A small network was shown many inputs. Here are its activations along a few directions, one row for each input.
In each table, some parts of the input vary, and every possible input appears once, in random order.
Descriptions start from the smaller parts, as in this example, which fits no table here: one of 6 places along a line, together with either a single point or (one of 2 separate values, together with one of 5 places around a ring) or one of 11 places around a ring.
Shared parts are said once, and a part with two or three values counts as separate values.
(in the rows, 128 means zero)

Other details of the inputs vary at random and push rows far along two fixed directions, the same in every table; ignore that.

Rows:
x1: [125 134 124 112 172 160 125  98  90 163 144]
x2: [190 145 156 113 132 114 128 129 137 132 112]
x3: [128 135  93 177  49 176 112 145 185  82  94]
x4: [180 167 224  45 194  66  98 155 140 163 109]
x5: [137 142 145 151  81 134 131 128 144 132  90]
x6: [149 130 150 110 186 152 129 108  97 152 164]
x7: [ 98 143  98 172 101 180 123 124 106 158 137]
x8: [149 133 114 120 109 184 102 131 138  99 113]
x9: [ 92 125 127 109 125 104  86 130 182 122 115]
x10: [166 156 165  83 209  79 101 157 126 158 141]
x11: [ 78 126 105 179 121 111 148 127  77 151 130]
x12: [111 129  99 147 152 139 142 142  95 125 135]
x13: [ 99 121 142 121 123 110  85 141 181 112 137]
x14: [159 152 153  93 151 109  79 161 172  93 106]
x15: [107 114  70 175 151 175 113 135  64 148 145]
x16: [182 143 195  88 198 115 152 121 114 169 141]
x17: [124 106 130 100  57 104 121 112 196  73 109]
x18: [ 70 136 102 174 127 124 154 135  76 167 141]
x19: [139 144 124 147 154 138 147 135  99 169 138]
x20: [136 111 111 131  85 111 124 145 144  98 129]
x21: [157 132 129 116 179  83 147 128  91 142 147]
x22: [ 87 117  79 163 125 125 145 148  94 144 159]
x23: [ 75 106 109 119 143 118 157 119 114 145 141]
x24: [102 131 117 145 146 142 146 114 119 167 122]
x25: [151 124 173  79  99 115 129 117 189  79 126]
x26: [140 126 115 164 137 143 129 136 106 131 113]
x27: [136 131 110 133 136 118 134 133 112  99 120]
x28: [164 128 169 130  91 128 124 114 187  96 112]
x29: [115 122 131 144 166 125 147 111 101 169 119]
x30: [ 87 133  72 171 128 129 146 132  90 141 156]
x31: [154  98 173  82 148  89 147 126 145 110 142]
x32: [158 122 187  63 190  92 163 126 121 144 158]
x33: [157 137 179  82 125 102 149 146 139 136 116]
x34: [ 78 125 110 128 141 119 148 107 110 143 136]
x35: [114 104  93 147 126 126 135 147 111 103 125]
x36: [153 122 127 108  69 135 116 149 180  60 106]
x37: [139 140 129 134 119 152 121 119 107 149 122]
x38: [135 116 112 121 101 162 101  98 152 104 117]
x39: [100 112 129 143 129 107 157 145  91 152 127]
x40: [114 107 132 136  93 113 131 111 160  84 133]
x41: [ 98 113 112 127 134 104 141 102 118 121 129]
x42: [156 128 109 130  90 154  95 115 141 107 130]
x43: [114 108 107 152 123 167 114 104 119 122 150]
x44: [108 149 129 165  99 150 145 135 120 162 107]
x45: [147 139 103 130  44 178  93 121 180  87 120]
Description of these inputs: one of 5 places along a line, together with either a single point or (one of 2 separate values, together with one of 4 places along a line).
The inputs of x19 and x16 match in every part but the place on the line of 5. If x42 is changed in the same way as x19 into x16, which row does it become? -> x43
The inputs of x21 and x40 match in every part but the place on the line of 5. If x45 is changed in the same way as x21 into x40, which row does it become? -> x6
Which other rows does x29 become when the place on the line of 4 takes its other values? List them by row number. -> x17, x38, x41
Which other rows agree with x4 in the place on the line of 5? List them by row number. -> x5, x7, x11, x18, x33, x37, x39, x44
Which other rows does x4 become when the place on the line of 5 takes its other values? List them by row number. -> x9, x10, x13, x14

Rows:
x46: [ 78 121 109 163 142 126 156 118  89 163 128]
x47: [211 144 182  80 171 133 145 117 108 143 131]
x48: [ 90 115  84 165 154 152 116 140  97 144 162]
x49: [173 143 168  78 192 117 110 128 123 146 120]
x50: [153 140 170  70 216  73 151 126  85 178 132]
x51: [ 99 138  98 150 133 147 115 133 102 161 140]
x52: [133 127 105 144 147 158 139 122  89 140 131]
x53: [132 125 103 165 140 162 143 115  79 146 138]
x54: [ 86 103  99 146 146 114 138 133 103 131 141]
x55: [ 91 133  98 170 128 166 135 127  93 164 137]
x56: [190 139 165  70 193 119 117 128 114 127 131]
x57: [112 129  90 148 138 151 122 134  91 147 149]
x58: [139 120 131 118  62 128 143 112 178  75 100]
x59: [ 92 112  89 148 102 119 134 127 124 112 129]
x60: [153 142 132 128  72 160 112 116 178  98  92]
x61: [119 120  93 148 126 148  98 132 139 102 137]
x62: [125 119 128 131  46 134 141 123 181  78 115]
x63: [123 133 121 136  77 150  79 133 197  90 120]
x64: [137 122 163  84 210  86 151 139  86 160 156]
x65: [199 134 195  69 112 103 154 112 163 101 116]
x66: [ 74 110 108 151 154 109 131 133 103 153 135]
x67: [102 119 132 128  70 113 101 134 204  83 122]
x68: [101 129 104 182 124 167 138 122  88 170 143]
x69: [114 125  95 161 100 171 134 126 116 126 133]
x70: [109 111 127 125 125 106 123 136 152 105 146]
x71: [ 88 105 100 150 151 111 130 131 110 124 149]
x72: [158 142 160  92 233 111 114 129  95 172 143]
x73: [ 91 119 125 165 130 126 164 121  92 168 141]
x74: [150 146 157 131 182  79 158 169  79 168 122]
x75: [ 58 121  93 162 122 117 137 133  97 159 146]
x76: [191 127 180  82 118 104 153 109 150  98 109]
x77: [129 131  91 137 113 149 111 126 123 113 130]
x78: [176 134 192  56 153  76 114 126 182 105 112]
x79: [146 128 123 119  78 154  95 133 184  79 121]
x80: [105 117 104 133  47 123 121 131 177  80 120]
x81: [133 142 112 126 117 140 103 125 137 128 115]
x82: [151 136 126 147  58 165 111 110 173  98  96]
x83: [ 82 115 126 135 149 107 134 138 114 153 142]
x84: [182 140 193  84 113 103 142 107 164 111  99]
x85: [197 164 162 115 118 122 115 164 145 113  94]
x86: [107 130 113 144 114 151  99 135 140 128 130]
x87: [ 96 125 131 142 100 126 149 123 135 134 124]
What is each input in this table made of? -> one of 2 separate values, together with either a single point or (one of 4 places along a line, together with one of 5 places along a line)
The inputs of x71 and x61 match in every part but the choice among 2 separate values. If x65 is changed in the same way as x71 into x61, which row does it become? -> x47
The inputs of x76 and x53 match in every part but the choice among 2 separate values. If x73 is changed in the same way as x76 into x53, which row does it become? -> x68
Which other rows does x80 become when the choice among 2 separate values takes its other values? List them by row number. -> x57
A walk changes only the place on the line of 4. It starts at x61 and steps to x48. List the rest of the walk in order. -> x63, x72
Which other rows does x83 become when the place on the line of 5 takes its other values? List them by row number. -> x67, x73, x75, x87
